Each row below holds a small network's activations on one input, seen along a few directions.
In each table, some parts of the input vary, and every possible input appears once, in random order.
A made-up example of a description, with smaller parts first: one of 3 separate values, together with either a single point or one of 11 places along a line or (one of 5 places around a ring, together with one of 6 places along a line).
Shared parts are said once, and a part with two or three values counts as separate values.

Other details of the inputs vary at random and push rows far along two fixed directions, the same in every table; ignore that.

Table:
x1: [ -9 -19 -13 -18  23  17  -8  13 -19  17 -16 -18 -22  20]
x2: [-27 -14   2 -26  21  26   2  13 -22  17 -25  -6  13   1]
x3: [ 16 -13 -15  10 -12  -8  -6 -15  16  -8  13  -5  -8   4]
x4: [  4  13   0  16 -13  -2   5  -7  16   4   8   8   6  -2]
x5: [ -9 -24 -16 -18  23  10 -14  14 -22  17 -13 -21 -13  19]
x6: [ 13   2  -3  15  -9  -3  -1 -20  13  -2  14  -7 -12   3]
x7: [-20 -12   0 -23  30  10   1  17 -23  23 -25 -12  15   2]
x8: [ 14  -1   1  17  -7 -15  -4 -18   9  -4  20  -7  -6   1]
x9: [ 12   0   1  17  -5  -4  -1 -23  11   2  17  -7 -12   2]
x10: [  5   0  -2   5  -5   2  -4 -13   5 -17  20   9  10 -23]
x11: [ 16  -8 -12  11 -13  -1  -2 -17  19  -7  11  -3 -16   3]
x12: [  2  -1  -3   6  -4  13   0 -18   6 -11  19   7   4 -22]
x13: [-22 -13 -12 -13  26  12  -9  20 -21  28 -20 -11  10  15]
x14: [ -3  13   5  16  -7 -12   0  -8   8   1  13   5  14 -14]
x15: [ 13  -3  -6  15  -8 -10  -5 -19  10  -3  17 -10  -4   3]
x16: [ 15  55  56 -31 -27 -33  24  90 -18 -69 -48  59 -34  15]
x17: [  0  10  10   0 -15  -8   6  -6  12 -13   5  13  23 -15]
x18: [ -3  17   8  17  -7  -4   6 -10  10   3  12   6   7 -13]
x19: [  3   8  -3   5 -19 -11   5 -10  10  -4   3  10  19  -3]
x20: [-20 -10   3 -22  28  19   6  16 -22  25 -26 -11   7   3]
Description of these inputs: one of 2 separate values, together with either a single point or one of 4 places along a line or one of 5 places around a ring.
Changing only the choice among 2 separate values turns x13 into x4. The same change can be made to x15. Which row results? -> x6

Table:
x21: [-33 -28 -25 -17  37  28  -7   7 -24  56 -26 -23  27  15]
x22: [ 14   3  -5   1 -23  10  11 -16  20 -14  10  10 -14  -2]
x23: [ 12  17  11  18 -14 -17  10 -14  12  -1   8   3 -10   3]
x24: [  7  10  10  23  -9  -5   2 -11  14  -2  20   1 -14  -5]
x25: [ 22   4   6  17  -3  -9  -4 -10  12 -16  21   1 -14  -9]
x26: [-15  43  64 -51  20 -12   6 120 -53 -50 -61  40 -41  17]
x27: [-30 -45 -25 -27  36  20 -14   0 -26  41 -20 -29  26  12]
x28: [ 11  14  -6  17 -19 -17   4  -5  22   3   2   3  -2   8]
x29: [  6   9   6   8  -1  -8   0 -11  10 -14  20   6   6 -25]
x30: [-21 -46 -33 -22  34  20 -19  -4 -24  41 -20 -43   6  25]
x31: [  4  18  13  12 -10  -7  13 -15   8   3   8   5  16  -8]
x32: [  4   4   1   1 -19  13  13 -17  17 -17   2  16   9 -17]
x33: [  3  -3  -9   8 -13  -7  -5 -12   3 -11  19   7  14 -17]
x34: [ 17   0  -8  12 -14  -9 -10 -11   8 -17  20   4  -8   1]
What is each input in this table made of? -> one of 2 separate values, together with either a single point or one of 6 places around a ring
Changing only the choice among 2 separate values turns x29 into x25. The same change can be made to x32. Which row results? -> x22
Which other rows does x31 become when the choice among 2 separate values takes its other values? List them by row number. -> x23

Table:
x35: [ -5  43  16   4  -6 -12   6  45 -20  -6 -25  24  -8  26]
x36: [-34 -47 -26  -4  76  30 -19 -18 -34  73   0 -52  43  -7]
x37: [-51 -29 -21   2  55  17 -24  -6 -15  72   5 -42  25   5]
x38: [ -7  29  36  -5  -6   4  11  31 -19 -14 -35  25 -26  18]
x39: [ -4  29  43 -70  15  11  23  90 -44 -32 -61  40 -33  15]
x40: [  9  37  24  -7 -42 -40   5  57  23 -46 -25  38   6   8]
x41: [ 21 -11 -18  21 -17 -14   4 -56  26  13  34   1  57 -23]
x42: [-27 -11  18 -48  23  28  13  73 -31   7 -83   8 -24  35]
x43: [  2  40  13  37  -6 -19  15   9  18   9  19  10  -2  -1]
x44: [ 10 -18  -8 -33   4  17  -9  47  -8 -64 -11  28 -39   3]
x45: [ 35  58  24  31 -49  -9  22 -40  44 -40  41  34   7 -30]
x46: [  5  25  36  32  -6  -5  21  -8  25  -1  10  12 -17  -9]
x47: [ 47  -4  -6  55 -16 -27 -15 -47  43  12  54 -40 -41  13]
x48: [ 41  22   3  27 -49 -39  17 -23  54 -40  25  26  47 -25]
x49: [  0  34  39 -16  21  11  19  41 -10 -15  -9  13 -22 -14]
x50: [-55 -58 -30 -28  47  41 -15 -35 -40  54  -8 -50  38 -19]
x51: [-14 -40 -20 -40  42  27 -26  37 -53 -18 -22  -2 -44  -9]
x52: [ 28 -30 -39  34  -7 -25 -16 -64  23  26  30 -50 -27  21]
x53: [  8  31  36  13 -38 -15   5 -16  12 -50  30  26  18 -27]
x54: [-25  27  39 -46  17 -39  -3 105 -47 -28 -67  29 -22  20]
x55: [-23  10 -14  -1  13  -8   6  22 -25  30 -31  -4   0  12]
x56: [ 14  16   8  16  -4 -19  -3 -14  -2 -12  15  11  36 -11]
x57: [-27 -44 -34 -15  54  12 -13 -20 -36  54 -17 -39  46  -9]
x58: [ 23  21  -3   9 -38  10  25 -34  52 -17  18  16  21 -25]
x59: [ 73  19   6  39 -68 -62  11 -32  57 -49  47  10 -43  27]
x60: [-40 -56 -32 -16  34  56  -3 -37 -20  85 -26 -35  15  17]
x61: [  6  62  52  -1 -27 -49  -1  64   0 -57 -15  50 -10  14]
x62: [-26 -84 -64 -30  50  66 -34 -31 -34  38  12 -31  -6  -2]
x63: [ 10  18   1  23 -46 -34  -1 -23  42  -5  28  21  30 -10]
x64: [-15   6  -2 -23   6   4  10  48 -33  29 -40  10  -2  30]
x65: [-54 -52 -13 -15  62  51 -19 -23 -36  60  11 -53  31 -18]
x66: [ 23  -2   3  19  -1  11 -20   0   6 -40  43   8 -39 -37]
x67: [  9   4   6   8 -44  -5  12 -33  41 -37  24  11  38 -29]
x68: [ 28 -40 -51  27 -12  -8  -8 -57  43  18  24 -48 -15  40]
x69: [ 26  22  36 -36  11 -29 -17  97 -51 -45 -52   2 -90  73]
x70: [ 22 -14 -29  32 -16  23 -26 -62  19 -28  61   2 -10 -30]
x71: [ -5  -6 -24  12   3  23  13 -68  18  33  23 -20  25 -35]
x72: [-31  -3  27 -41  35  13  12  61 -50  12 -74   6 -35  20]
x73: [ 10   6  14   6 -45 -10  12 -40  26 -30  38  19  31 -33]
x74: [ -6  -8 -47  29 -24  14   5 -40  35  49  10 -19  39   4]
Changing only one part turns x40 into x63. The same change can be made to x68. Which row results? -> x59
What is each input in this table made of? -> one of 5 places along a line, together with either one of 2 separate values or one of 6 places around a ring
Which other rows does x72 become when the place on the ring of 6 takes its other values? List them by row number. -> x50, x54, x55, x57, x71
Which other rows does x68 become when the choice among 2 separate values takes its other values? List them by row number. -> x44
Which other rows does x73 become when the place on the line of 5 takes its other values? List them by row number. -> x50, x53, x65, x67
